A small network was shown many inputs. Here are its activations along a few directions, one row for each input.
In each table, some parts of the input vary, and every possible input appears once, in random order.
A made-up example of a description, with smaller parts first: one of 5 places around a ring, together with either a single point or one of 11 places along a line or (one of 3 separate values, together with one of 6 places along a line).
Shared parts are said once, and a part with two or three values counts as separate values.

Other details of the inputs vary at random and push rows far along two fixed directions, the same in every table; ignore that.
To show where, the next rows are all for the same input, with only those details redrawn:
[ 2.40  2.84 -4.37 -2.08  3.70 -1.47  3.11  2.07  2.13  4.46 -2.52 -0.31
 -5.37 -3.93  4.86  0.86 -3.34]
[-2.16 -0.01  0.38  1.18 -1.65 -0.20  0.54 -1.47 -1.22 -1.83 -0.20  0.55
  4.11 -1.19  1.34 -1.16 -0.44]
[-1.62 -0.93  2.02  1.32 -2.63  0.00 -1.12 -0.53 -2.71 -2.08  1.45  0.94
  4.05  0.32 -1.34 -0.02  1.55]
[-2.15  0.27 -0.30  1.15 -1.14 -0.33  0.99 -1.67 -0.80 -1.58 -0.72  0.35
  4.00 -1.83  2.18 -1.56 -1.15]
[ 1.50 -1.27  2.85 -0.28 -2.66 -0.07 -2.73  2.43 -3.36 -0.18  3.20  1.73
 -0.14  2.54 -4.51  2.98  4.02]
[ 3.25  2.09 -2.86 -2.23  2.49 -1.17  1.37  3.08  0.82  4.09 -0.72  0.34
 -5.75 -2.08  2.16  2.21 -1.11]
[-1.60  0.51 -0.42  0.86 -0.86 -0.35  0.79 -1.22 -0.79 -1.24 -0.49  0.35
  3.08 -1.85  1.99 -1.15 -1.03]

A family of inputs:
x1: [ 1.72  0.09  4.01 -0.76 -2.65 -0.61 -2.09  0.09 -1.62  0.92  3.62  0.33
  1.13  2.94 -4.89  2.39  2.80]
x2: [ 1.39 -1.02 -0.45 -0.46  2.15  0.21 -0.34  0.44 -1.66  1.70  2.29  2.03
 -2.44  2.13 -3.10  2.89  0.71]
x3: [-1.61  0.90  0.77  1.25 -1.08 -1.23  0.13 -0.74  1.53 -2.28 -0.60 -2.30
  3.82  0.23  2.76 -3.44 -0.75]
x4: [ 0.31 -2.22  1.48 -0.82 -0.17  2.05 -1.54 -1.62 -1.48  0.70  2.17  0.74
 -1.21  2.56 -4.56  1.94  0.81]
x5: [ 0.92 -1.98 -0.46  0.30  0.58  1.38 -1.25  0.95  0.85 -1.69 -0.11 -0.90
 -2.15  2.53 -1.32 -0.31  0.62]
x6: [ 3.25  2.09 -2.86 -2.23  2.49 -1.17  1.37  3.08  0.82  4.09 -0.72  0.34
 -5.75 -2.08  2.16  2.21 -1.11]
x7: [-1.88 -0.05  0.32  1.47 -0.43  0.50 -0.24 -1.57  3.22 -2.00 -1.83 -2.62
  2.21 -0.32  2.53 -3.38 -1.60]
x8: [-1.22  1.04  0.97  0.96 -2.05 -0.53  0.12 -2.64  0.48 -0.56 -1.34 -0.71
  4.07 -2.25  1.88 -2.34 -0.65]
x9: [ 0.26  1.00  0.19 -0.72  0.24 -0.57  0.86 -0.02 -1.06  0.86  1.90  0.43
  0.55  0.79 -0.67  1.83 -0.57]
x10: [-1.71 -1.45  3.41  0.73 -2.51  1.40 -1.90 -1.50  1.05 -2.31  0.04 -0.90
  3.01  1.50 -2.51 -1.39  2.28]
x11: [ 1.40 -0.21  4.05 -0.84 -2.64 -0.39 -2.84  2.54 -1.20 -0.29  3.02 -0.20
 -0.19  3.35 -4.51  1.63  5.06]
x12: [-2.08 -0.53 -2.34  1.97  2.21 -0.38  0.86 -1.06  0.21 -3.64 -1.79 -0.32
  2.10  0.24  2.81 -2.88 -2.36]
x13: [ 0.70 -0.33  1.27 -0.12 -1.69  1.03 -1.63 -1.09  1.11  1.62 -1.07 -0.24
 -0.96 -0.57 -1.45  0.08  0.93]
x14: [ 2.51 -1.04 -1.50 -1.16  1.26  1.47 -0.33  1.08  0.80  3.34 -0.80  0.65
 -7.08 -0.32 -1.58  2.07  0.35]
x15: [ 0.04 -1.15 -0.39  0.46  2.13  0.46 -0.13  1.53 -0.91 -1.09  0.30  1.05
 -1.65  1.21 -1.64  0.82  1.32]
x16: [ 1.09  0.31 -0.37 -0.53  0.18 -1.50 -0.46  3.27 -0.37 -0.81  1.22 -0.63
 -1.35  2.60  0.08  0.76  1.09]
x17: [ 0.32  0.38  0.27 -0.78  0.11 -0.75  0.42  2.37 -0.48 -0.49  0.94 -0.02
 -0.71  1.31 -0.61  1.12  1.57]
x18: [ 2.41  1.81 -1.65 -2.35  2.12 -0.05  0.88 -0.73  3.15  4.92 -1.13 -1.09
 -4.31 -1.27  0.18  1.00 -2.53]
x19: [-1.82 -0.31 -2.58  1.46  2.38  0.42  1.98 -2.01  0.23 -0.35 -2.29  1.24
  0.62 -3.06  2.99 -2.12 -2.96]
x20: [-3.47 -0.85 -1.80  1.05  1.77  2.03  2.64 -3.58  2.48 -2.48 -3.63 -1.37
  2.21 -2.30  3.45 -3.87 -3.08]
What do these inputs look like to the network?
> one of 4 places along a line, together with one of 5 places around a ring
Changing only the place on the line of 4 turns x17 into x9. The same change can be made to x11. Which row results?
> x1
A walk changes only the place on the line of 4. It starts at x12 and steps to x15. List the rest of the walk in order.
> x19, x2
Which other rows does x8 become when the place on the ring of 5 takes its other values? List them by row number.
> x6, x13, x14, x19

A family of inputs:
x21: [-2.47 -1.12 -2.32  0.78  3.66  1.37  2.14 -0.88  2.78 -3.34 -2.40 -1.73
  0.23  0.97  2.33 -3.18 -2.22]
x22: [-1.29  3.85 -0.12 -0.74  0.24 -2.58  2.85 -0.76  2.22  0.16 -0.95 -2.20
  4.20 -2.08  4.28 -2.41 -2.01]
x23: [ 2.76 -1.29  3.11 -0.85 -2.29  0.78 -3.78 -0.19 -0.79  2.36  3.22  0.18
 -2.35  3.71 -5.96  3.29  2.27]
x24: [-1.94 -0.30 -1.46 -0.41  2.40  2.41  2.31 -4.94  4.72  0.84 -3.54 -2.28
 -0.03 -1.76  1.63 -2.95 -3.50]
x25: [ 2.00  1.74 -4.86 -1.00  3.94 -1.64  2.84  2.27 -0.97  2.75 -0.89  1.53
 -4.46 -2.80  4.02  1.65 -2.88]
x26: [-1.89  0.44  2.39  0.61 -2.09 -1.81 -0.27  2.22 -3.09 -3.57  2.99  0.62
  5.52  2.18 -0.75  0.39  3.00]
x27: [ 1.84 -2.10  3.27 -1.09  0.16  1.68 -2.89  1.61  1.58 -0.25  2.20 -1.60
 -3.11  5.90 -6.28  1.36  3.97]
x28: [ 4.21 -2.88  0.66 -0.49  0.46  0.27 -3.94  4.86 -4.79  1.06  4.44  3.37
 -6.49  4.77 -6.72  5.89  4.13]
x29: [-5.78 -3.15  0.30  2.56 -0.17  3.60  1.17 -6.98  0.01 -3.98 -2.27  0.59
  6.07 -1.35 -0.43 -3.84 -1.87]
x30: [ 2.40  1.14  3.90 -2.29 -3.04 -0.78 -1.51  1.76 -1.70  2.92  3.63  0.87
 -0.11  1.61 -4.95  3.95  3.90]
x31: [-3.52 -4.05  4.23  3.36 -4.77  2.06 -3.66 -4.62 -4.90 -4.04  3.14  2.62
  7.11  2.61 -5.74  0.05  2.12]
x32: [ 0.14  2.39 -0.22 -0.37 -2.02 -1.30  0.88  2.18  1.11  0.56 -3.00 -0.52
  0.44 -4.58  3.85 -1.18  1.14]
x33: [-0.43  2.76 -0.40 -0.20  0.13 -2.20  1.59 -1.37  2.19  0.18 -0.59 -2.46
  2.66 -0.78  3.68 -2.38 -2.72]
x34: [-4.05  1.06 -1.47  2.18  0.04 -1.76  2.44 -2.03 -0.19 -4.34 -0.95 -1.14
  7.03 -1.16  5.61 -4.00 -3.40]
x35: [-1.82 -4.22  3.37  1.95 -3.39  3.57 -3.81 -0.69  0.62 -4.01 -1.18 -0.41
  0.87  1.58 -3.54 -2.36  4.16]
x36: [ 0.87 -4.23  0.86  0.04  1.39  2.57 -2.04  2.17 -2.82 -1.94  1.98  2.43
 -3.96  4.30 -6.52  2.87  3.95]
x37: [ 5.92  1.56 -0.86 -2.42 -0.41 -1.17 -1.96  6.20  0.85  5.06 -0.75 -0.19
 -9.20 -1.40  0.43  3.00  2.41]
x38: [ 4.48  2.20 -1.92 -2.26  3.16 -1.58 -0.14  2.48  3.63  4.42 -0.17 -2.27
 -6.95  1.27  1.02  1.49 -1.91]
x39: [ 4.03  3.53 -3.59 -3.57  3.50 -1.57  3.32  3.16  0.50  7.38 -0.70  1.77
 -6.96 -4.16  2.11  4.03 -1.42]
x40: [-2.30 -2.46  4.28  2.10 -5.10  0.89 -2.70 -2.69 -5.45 -2.51  3.77  2.93
  6.32  1.76 -5.12  1.23  2.99]
x41: [ 3.82  1.54 -4.17 -1.07  2.50 -0.14 -0.01  2.80  4.18  4.44 -4.41 -1.52
 -8.71 -4.13  5.06 -0.55 -2.69]
x42: [-3.35  1.73  0.21  1.07 -1.95 -0.31  2.09 -5.92  1.21 -0.72 -1.48 -1.31
  7.00 -3.08  3.52 -3.43 -3.96]
x43: [-1.74 -0.32 -1.77  1.80  1.38 -0.75  0.67 -0.68  0.46 -3.12 -0.61 -1.06
  2.26  0.96  2.92 -2.21 -2.85]
x44: [-1.90  2.18 -3.40  0.30  2.27 -1.60  4.40  0.04 -1.37 -0.30 -1.49  1.77
  2.60 -4.35  5.55 -0.69 -2.63]
Changing only one part turns x29 into x31. The same change can be made to x27. Which row results?
> x38
What do these inputs look like to the network?
> one of 4 places along a line, together with either a single point or one of 5 places around a ring
Which other rows agree with x32 in the place on the line of 4? List them by row number.
> x22, x26, x30, x39, x44
A walk changes only the place on the ring of 5. It starts at x34 and steps to x25. List the rest of the walk in order.
> x40, x42, x33

A family of inputs:
x45: [ 4.97  2.69 -1.14 -2.97  1.57 -2.69  0.25  5.00 -0.69  4.90  2.36  0.43
 -6.08  0.73 -0.42  4.63  0.77]
x46: [-0.45  0.07 -1.29 -0.48  1.15  0.89  1.48 -1.22  0.73  1.01 -1.41  0.38
 -0.60 -1.73  0.82 -0.29 -1.07]
x47: [-0.97  2.43 -1.84  0.39 -0.23 -2.05  2.18  0.12 -0.14 -0.33 -1.55 -0.23
  2.69 -3.32  5.28 -1.64 -2.21]
x48: [-1.85 -0.49  2.21  1.30 -2.72  0.00 -0.70 -1.83 -2.42 -1.53  1.21  1.26
  4.71 -0.25 -1.41 -0.18  1.28]
x49: [-1.69 -1.81 -0.82  1.16  1.68  1.32  0.12 -2.13  0.57 -1.99 -0.37 -0.20
  0.61  1.29 -0.31 -1.30 -1.70]
x50: [ 3.00  1.05 -0.68 -1.97  0.91  0.36 -0.30  0.83  3.04  4.04 -1.39 -1.31
 -5.34 -0.89 -0.04  0.90 -0.38]
x51: [-0.89  2.49 -3.39  0.11  2.14 -1.39  3.18 -0.24  1.59  0.40 -3.21 -0.56
  0.65 -4.03  6.12 -2.43 -3.41]
x52: [ 2.07 -3.89  2.74  0.08 -1.39  2.23 -4.22  1.33 -2.85  0.06  3.26  1.94
 -3.70  4.48 -7.66  3.68  4.38]
x53: [-3.25 -0.66  2.28  1.71 -2.18  0.80 -0.53 -3.94  1.47 -3.38 -0.39 -2.07
  6.07  1.11  0.08 -3.66 -0.67]
x54: [-0.82 -0.63  1.58  0.75 -1.64  0.69 -1.33 -0.48  1.73 -1.69 -0.95 -1.62
  1.29  0.48  0.01 -2.01  0.92]
x55: [-0.46 -2.27  2.56  0.55 -1.90  0.97 -2.06  1.48 -2.17 -2.47  1.87  0.94
  0.81  2.62 -3.87  0.99  3.87]
x56: [-1.63 -0.32 -0.11  0.20  0.84  0.45  1.18 -1.34  0.28 -1.34  0.02 -0.27
  1.88  0.54  0.06 -0.83 -0.72]
x57: [-1.46  0.31  2.21  1.09 -3.72 -0.94 -0.72 -1.20 -3.11 -1.16  1.79  1.21
  5.22 -0.61 -0.60  0.39  1.03]
x58: [ 0.84 -0.46 -3.82 -0.19  3.90  0.82  1.19  0.77  2.27  0.83 -2.83 -0.37
 -4.86 -1.31  2.74 -0.86 -2.57]
x59: [ 2.60  1.50 -0.48 -1.75  1.59 -1.45  0.30  2.85 -0.31  2.65  1.61  0.48
 -3.36  0.89 -0.79  2.61  0.48]
What do these inputs look like to the network?
> one of 3 separate values, together with either a single point or one of 4 places along a line
Changing only the choice among 3 separate values turns x52 into x49. The same change can be made to x46. Which row results?
> x56
Which other rows agree with x47 in the choice among 3 separate values? List them by row number.
> x51, x54, x55, x58
